[[127 111 123 123 131 102 139 133 122]
 [123 111 124 116 126 114 138 131 131]
 [125 112 125 127 133 110 134 138 127]]
Counting starts at 1.
The entry in row 1 and column 2 -> 111
Find the entry in row 1 and column 1.
A: 127
Find the entry just left of the centre entry.
A: 116
The bottom-left entry is 125
The bottom entry of the column that holds the smallest entry is 110
Find the entry at row 2, column 1.
A: 123
Find the entry at row 3, column 2.
A: 112
The entry in row 1 and column 3 is 123
Find the entry at the centre.
A: 126
The largest entry: 139

Read these off the matrix that follows.
1) The 4th entry, reading row by row?
2) The bottom-right entry?
3) The third entry on the diagonal from the top-right corner?
4) The largest entry in the first row?
5) The entry in the top-left corner?
6) The entry in the bottom-left corner?
7) The entry directly below 123?
array([[126, 116, 127, 117, 128],
       [124, 119, 130, 120, 133],
       [124, 130, 120, 106, 120],
       [124, 119, 130, 120, 133],
       [123, 130, 120, 106, 120],
       [126, 116, 127, 117, 128],
       [124, 119, 130, 120, 133]])
1) 117
2) 133
3) 120
4) 128
5) 126
6) 124
7) 126

Questions about the row below.
1) Read off the first entry.
2) Read off the last entry.
3) Read off the entry just left of the centre entry.
(137, 101, 124, 138, 149, 116, 148)
1) 137
2) 148
3) 124

[[138 140 133 132 137 115 129 113 117]
 [118 134 140 118 123 110 154 116 115]
 [125 114 124 108 118 123 124 128 130]
 [124 125 122 128 122 136 125 138 141]
 [131 120 132 118 121 132 138 135 133]
 [135 137 134 147 130 139 122 124 126]
 [122 131 118 138 121 114 107 115 109]]
Counting starts at 1.
Give the bottom-right entry.
A: 109
The entry in row 3 and column 1 -> 125
The entry at row 1, column 1 is 138
Give the top-right entry.
A: 117
Give the entry in row 1 and column 3.
A: 133
The entry just right of the centre entry: 136
The entry directly above the smallest entry -> 122
Give the entry in row 2 and column 1.
A: 118
The entry just left of the centre entry -> 128
The entry just left of 139: 130
The entry just left of the largest entry is 110
The entry just right of the largest entry -> 116
Give the entry just right of 110.
A: 154
The bottom-left entry: 122
The entry directly above the centre entry: 118
Give the entry in row 3 and column 3.
A: 124
Give the entry in row 2 and column 2.
A: 134
Give the entry just left of 136.
A: 122
The bottom entry of the column that holds the smallest entry: 107
The entry at row 1, column 2: 140
Give the entry directly above 108.
A: 118
The entry at row 2, column 3 is 140

[[141 113 149 112]
 [133 143 154 122]
 [109 133 152 136]
 [115 128 154 151]
 [153 127 136 123]]
Rows and columns are numbered from 1.
The entry at row 1, column 2 is 113
Report the entry in the top-left corner.
A: 141
Report the bottom-left entry.
A: 153
Report the entry just right of 109.
A: 133
Report the entry at row 3, column 1.
A: 109
The entry directly above 151 is 136
Report the top-right entry.
A: 112
The entry just right of 128 -> 154

data = [135 118 124 147 127 154 139 134 110 155 128]
Report the entry just left of 155.
Answer: 110
The entry just right of 154: 139
Report the entry just right of 139.
Answer: 134

Read these off the array that follows. Rows and columns are numbered from 1.
1) Read off the entry at row 1, column 2.
2) Read off the entry just right of 136.
3) Read off the entry just left of the smallest entry.
4) Read off the top-left entry.
[[104 131 123 125 102]
 [104 124 103 136 130]]
1) 131
2) 130
3) 125
4) 104

[[137, 141, 136, 120, 138, 143, 125, 136, 140],
 [142, 132, 139, 135, 132, 112, 112, 135, 128],
 [113, 125, 112, 116, 126, 136, 123, 123, 115],
 [132, 138, 130, 122, 137, 131, 104, 131, 138],
 [127, 115, 114, 137, 126, 120, 137, 122, 110],
 [117, 138, 135, 109, 124, 133, 117, 136, 119],
 [130, 135, 117, 119, 141, 141, 110, 127, 133],
 [147, 130, 138, 142, 135, 117, 125, 132, 137],
 [121, 125, 109, 119, 134, 142, 131, 124, 115],
 [140, 125, 118, 134, 140, 119, 114, 128, 113],
 [129, 141, 147, 116, 126, 127, 119, 141, 128]]
Find the fourth entry from the end, reading row by row.
127
Find the smallest entry in the last row.
116
Find the first entry in the row that holds the smallest entry.
132
The fifth-last entry, reading row by row -> 126
The top-right entry -> 140
The smallest entry in the first row is 120
Find the entry in the top-left corner.
137
The bottom-left entry -> 129
The bottom-right entry -> 128
The 3rd entry, reading row by row is 136
The second entry on the diagonal from the top-right corner is 135
The third-last entry, reading row by row is 119
Find the entry directly above the centre entry.
126
Find the second entry on the main diagonal.
132
Find the entry directly above the smallest entry.
123
Find the largest entry in the last row.
147
The fifth entry, reading row by row is 138
Find the entry just right of the smallest entry.
131
The entry directly below the centre entry -> 141
The entry just left of the centre entry is 109
Find the 2nd entry, reading row by row.
141
Find the entry just right of 143.
125
Find the 3rd entry on the main diagonal.
112

X =
[[126 127 144 129 127 116 127 137 126 136 127 127 129 129]
 [129 136 113 118 128 134 136 128 126 143 125 131 132 124]
 [127 124 124 135 126 121 130 123 125 107 124 120 124 124]
 [127 122 112 128 128 127 127 123 127 129 131 126 131 128]
 [128 118 134 133 127 126 124 131 121 113 129 127 126 120]
 [131 137 125 125 126 131 123 122 124 149 128 129 127 117]]
Indices start at 1.
Report the entry at row 2, column 1.
A: 129
Report the entry directly below the smallest entry.
A: 129
The entry at row 1, column 2 is 127
Report the entry just right of the smallest entry.
A: 124
Report the entry at row 1, column 3.
A: 144
Report the entry in the bottom-right corner.
A: 117
Report the entry at row 3, column 1.
A: 127
The bottom entry of the column that holds the largest entry -> 149
The bottom-left entry is 131
The entry just left of the smallest entry: 125
The entry just right of the largest entry is 128
Report the top-left entry.
A: 126
Report the entry at row 2, column 3.
A: 113
The top entry of the column that holds the smallest entry -> 136

[[122 136 137 117 111 120 130]
 [117 144 146 130 137 129 120]
 [122 129 107 134 135 125 115]]
Counting starts at 1.
The entry at row 1, column 1 -> 122
Read off the entry directly above 107.
Answer: 146
Read off the top-right entry.
Answer: 130
Read off the entry in the bottom-left corner.
Answer: 122
Read off the entry at row 3, column 3.
Answer: 107
The entry in row 1 and column 3 -> 137
Read off the entry at row 2, column 2.
Answer: 144

grid =
[[141 105 135 125]
 [142 103 134 127]
 [138 112 140 119]
 [138 113 140 117]
 [140 107 136 124]
 [141 104 135 126]
 [140 106 136 124]
 [141 105 135 126]]
Counting starts at 1.
The entry in row 1 and column 1 -> 141
The top-right entry: 125
The entry just right of 104 is 135
The entry in the bottom-left corner -> 141
Read off the entry in row 2 and column 1.
Answer: 142
Read off the entry in row 3 and column 1.
Answer: 138
Read off the entry at row 2, column 3.
Answer: 134
The minimum: 103
The bottom entry of the column that holds the smallest entry is 105
The entry in the bottom-right corner: 126
The entry in row 1 and column 2 is 105
